Each row below holds a small network's activations on one input, seen along a few directions.
Each table varies a few parts of the input and shows all the possible inputs, shuffled.
Descriptions start from the smaller parts, as in this example, which fits no table here: one of 3 separate values, together with either a single point or one of 9 places around a ring or (one of 6 places along a line, together with one of 8 places around a ring).
Shared parts are said once, and a part with two or three values counts as separate values.
In the rows, 128 means zero.

Other details of the inputs vary at random and push rows far along two fixed directions, the same in every table; ignore that.

Rows:
row 1: [153  94 124 117 187  87  81 151 151 112 135]
row 2: [ 77 131 141 105 108 136 122 107  81 161 171]
row 3: [161  78 199  84 194 117  99 168 145  78 162]
row 4: [ 96 162 102 159  90 166 146 127 117 130  95]
row 5: [121 180 107 185  61 177 127 110 130 148  98]
row 6: [127 181  98 161  95 169 190 113 141 141  71]
row 7: [ 66 136 216  77 169 162 157 153  92 125 156]
row 8: [ 83 113 129  84 150 155 149 113 100 170 141]
row 9: [195 114  82 209 109 112 141 108 185  75 113]
row 10: [ 95 154 102 166  92 169 156 104 131 139 126]
row 11: [138 172 108 161  49 168 154  98 121 141  84]
row 12: [106 179 105 138 111 160 171 125 133 136  84]
row 13: [111 177  96 165  72 172 160 113 138 122  74]
row 14: [187 134  89 177 145  99 128 152 173  82 103]
row 15: [167 100 136 122 163  76  70 145 136 120 147]
row 16: [144 162 179 137  85 218 146 137 135 134 119]
row 17: [175  97 127 109 154  77  78 155 126 112 144]
row 18: [184  93 137  98 150  67  97 134 127 114 134]
row 19: [ 56 119 154  71 158 111 169 127  90 166 140]
row 20: [ 79 123 126  86 149 159 135 121 106 172 153]
row 21: [206 127  75 192 130 136 108 137 209 105 109]
row 22: [131 168  83 153  93 201 148 134 145 151  76]
row 23: [ 97 120 141  88 125 144 138 108  85 179 153]
row 24: [139  88 145 117 158  56  66 137 117 107 185]
row 25: [129 164 182 152  69 206 144 128 125 114 125]
row 26: [206 123  99 177 120 113  91 135 180 116 134]
row 27: [118 170 115 138  64 159 136 111 113 137  97]
row 28: [200 137  76 204 132 116 145 125 201  89 122]
row 29: [182 102 102 178 113  89 137 122 181  83 107]
row 30: [ 50 134 138 118 135 135 126 123  94 151 151]
row 31: [151  61 137  78 184  66 110 143 143 119 145]
row 32: [139  83 207 110 176  94 103 159 131  54 168]
row 33: [139  80 134 108 201  54 130 131 128 101 168]
row 34: [126 153 104 122 105 178 161 116 133 156  78]
row 35: [ 44 141 152  91 176 120 133 138  84 161 141]
row 36: [ 67 125 143  45 158 136 126 136  86 161 124]
row 37: [215 128 101 149 112 104 102 135 171  98 102]
row 38: [ 64 129 153  78 121 120 106 133  53 154 151]
row 39: [ 81 120 152  91  98 122 139 110  84 163 141]
row 40: [170 125 100 197 130  98 102 133 175  79 108]
row 41: [135 145 117 131  75 167 158 111 133 175 102]
row 42: [128  97 136 117 204  57 102 151 137 107 171]
row 43: [ 92 129 138  90 124 148 125 116  92 181 165]
row 44: [148  90 132 119 157  56 113 130 128  81 128]
row 45: [ 82 121 144 103 109 132 136  98  74 159 159]
Description of these inputs: one of 5 places around a ring, together with either a single point or one of 8 places around a ring.
Q: Changing only the place on the ring of 5 turns row 4 into row 22. The same change can be made to row 10. Which row results?
A: row 20
Q: Changing only the place on the ring of 5 turns row 37 into row 27. The same change can be made to row 41. Which row results?
A: row 39
Q: Change only the place on the ring of 8 in row 28. List by row number the other rows that result.
A: row 6, row 12, row 14, row 19, row 33, row 35, row 42

Rows:
row 46: [ 68 169 137 135 107 195 159 121 111 164 140]
row 47: [ 43 156  92 114 109 160 169  87  59 178 119]
row 48: [111 130 139 159 120 163 143 131 147 126 135]
row 49: [133 147 138 150 110 159 178 126 145 116 106]
row 50: [220 164  92 223 103 140 135 124 204  82 116]
row 51: [117 139  91 171 111 124 157  92 134 164 116]
row 52: [114 103 181  64 133 118  88 121  83 148 159]
row 53: [151  96 166 112 175  54 125 160 128  68 129]
row 54: [120 125 173  66 189  95  97 152  83 145 162]
row 55: [228 124  92 201 108 170 124 137 211  88  79]
row 56: [ 72 111 162 103 169 113 103 148  91 116 158]
row 57: [113  84 181  69 136  94  92 144  79 137 179]
row 58: [ 19 166 116 119 101 140 149 102  81 195  99]
row 59: [114 141  79 123 102 119 128 132 137 158 110]
row 60: [144  84 108 142 178  28  96 119 126 104 137]
row 61: [ 67 148  94  88 118 178 163  91  66 210 118]
row 62: [137  86 101 111 160  33  94 140 140 111 153]
row 63: [134 141  86 151 117 140 140 101 132 180  92]
row 64: [221 143  94 211 104 143 155 115 228  65  92]
row 65: [ 90  93 108  51 165  73 112 135  81 148 168]
row 66: [149  88 145 124 192  57  75 157 135  65 165]
row 67: [113 131 138 139 121 169 136 142 143 138 129]
row 68: [130 138 129 135 130 175 119 141 137 145 118]
row 69: [158  77 147  95 182  87 106 143 154  86 156]
row 70: [ 73 166 153 123  59 182 135 105  76 151 117]
row 71: [ 64 152 142 115 109 198 176 105 116 154 125]
row 72: [176  63 166 119 146  51  80 141 124  83 184]
row 73: [139  88  85 107 165  40  93 134 113  85 145]
row 74: [ 75 103 175  64 185  90 119 132  96 100 148]
row 75: [172 104 160 121 193  42  95 152 130  85 183]
row 76: [ 81 101 107  73 154  80 126 120  82 144 169]
row 77: [221 140  87 221 102 156 123 146 217  87 105]
row 78: [131 136 151 143  80 146 128 102 124 130 145]
row 79: [ 74 167 161 118 100 178 202 127 104 161 110]
row 80: [139 171 122 146 113 165 139 132 140 139 129]
row 81: [134  91  95 115 160  27  79 145 131  91 131]
row 82: [ 49 198 153 116 112 174 154 126  62 164 122]
row 83: [138 162  73 182  80 138 147 110 172 167  84]
row 84: [111 104 175  58 175 119 132 148  98 133 129]
row 85: [102 110 183  64 165 100 151 158  98 135 145]
row 86: [ 50 160 111 135  96 142 161  97 111 200 114]
row 87: [ 46 190 146 116 112 184 149 119  74 159 126]
row 88: [174 128 132 143  80 159 110 128 130 135 112]
row 89: [152 169 101 179  92 190 145 134 170 133 111]
row 90: [147 130 126 152 123 175 123 140 159 131 106]
row 91: [222 129  36 224 100 115 154  92 192  98 109]
row 92: [226 123 121 163  84 134  93 124 169 101 109]
row 93: [135 139  68 145 108 144 160  99 124 159 121]
row 94: [198 122 118 193  77 117 102 130 153  73 111]
row 95: [ 81 159  76  91  97 178 151 110  88 192 102]
row 96: [ 77 104 168  98 170 117 116 143 100 134 180]
row 97: [154  78 112 121 179  39 102 125 134 132 152]
row 98: [ 88  89 168  75 169 127 120 148 103 134 161]
row 99: [178  89 166  90 183  72 120 164 138  98 127]
row 100: [173 117 153 112 180  65  96 160 130 102 168]
row 101: [162 152 105 154 101 202 150 115 174 127  79]
row 102: [121 131 125 163 116 162 136 131 140  98 103]
row 103: [127 158 111 199  90 185 143 130 160 106  89]
row 104: [175  79 147  99 201  73  68 161 144  95 164]
row 105: [187 125 102 186 123 131 127 124 191  55  94]
row 106: [215 124 121 191  75 119 111 115 176  83 130]
row 107: [ 74 164 144  97 110 196 175 116 120 162 111]
row 108: [ 90  93 136  69 177  60  92 129 102 175 139]
row 109: [114 117 167  62 190 103  92 146  91 141 166]
row 110: [244 138 102 204  56 141 112 123 198  87 106]
row 111: [162  74 101  83 180  30  66 152 139 117 137]
row 112: [154 141 133 138 116 154 165 140 153 115 101]
row 113: [135 146 132 153 116 144 159 134 139  91  88]
row 114: [109 123 139 145 122 167 151 126 137 125 131]
row 115: [ 61 163 153  73 121 207 166 113 100 180 102]
row 116: [ 71 159 164  96  68 190 141 105  81 182 139]
row 117: [ 71 165 155 125  64 179 135  98  80 149 121]
Q: Describe the family of inputs behind these rows.
A: one of 4 places along a line, together with either one of 3 separate values or one of 5 places around a ring or one of 10 places along a line
Q: Changing only the place on the line of 4 turns row 114 into row 55. The same change can be made to row 71. Which row results?
A: row 101
Q: Change only the choice among 3 separate values in row 116. List by row number the other rows that result.
A: row 57, row 110
Q: Change only the place on the ring of 5 in row 93. List by row number the other rows that result.
A: row 59, row 65, row 83, row 97
Q: A walk changes only the place on the line of 4. It starts at row 109 and steps to row 80. List the rest of the walk in order.
A: row 50, row 87
Q: Change only the place on the line of 10 in row 74. List by row number the other rows that result.
A: row 53, row 56, row 66, row 82, row 87, row 102, row 103, row 105, row 113
Q: Change only the place on the ring of 5 in row 62. List by row number the other rows that result.
A: row 51, row 76, row 86, row 91
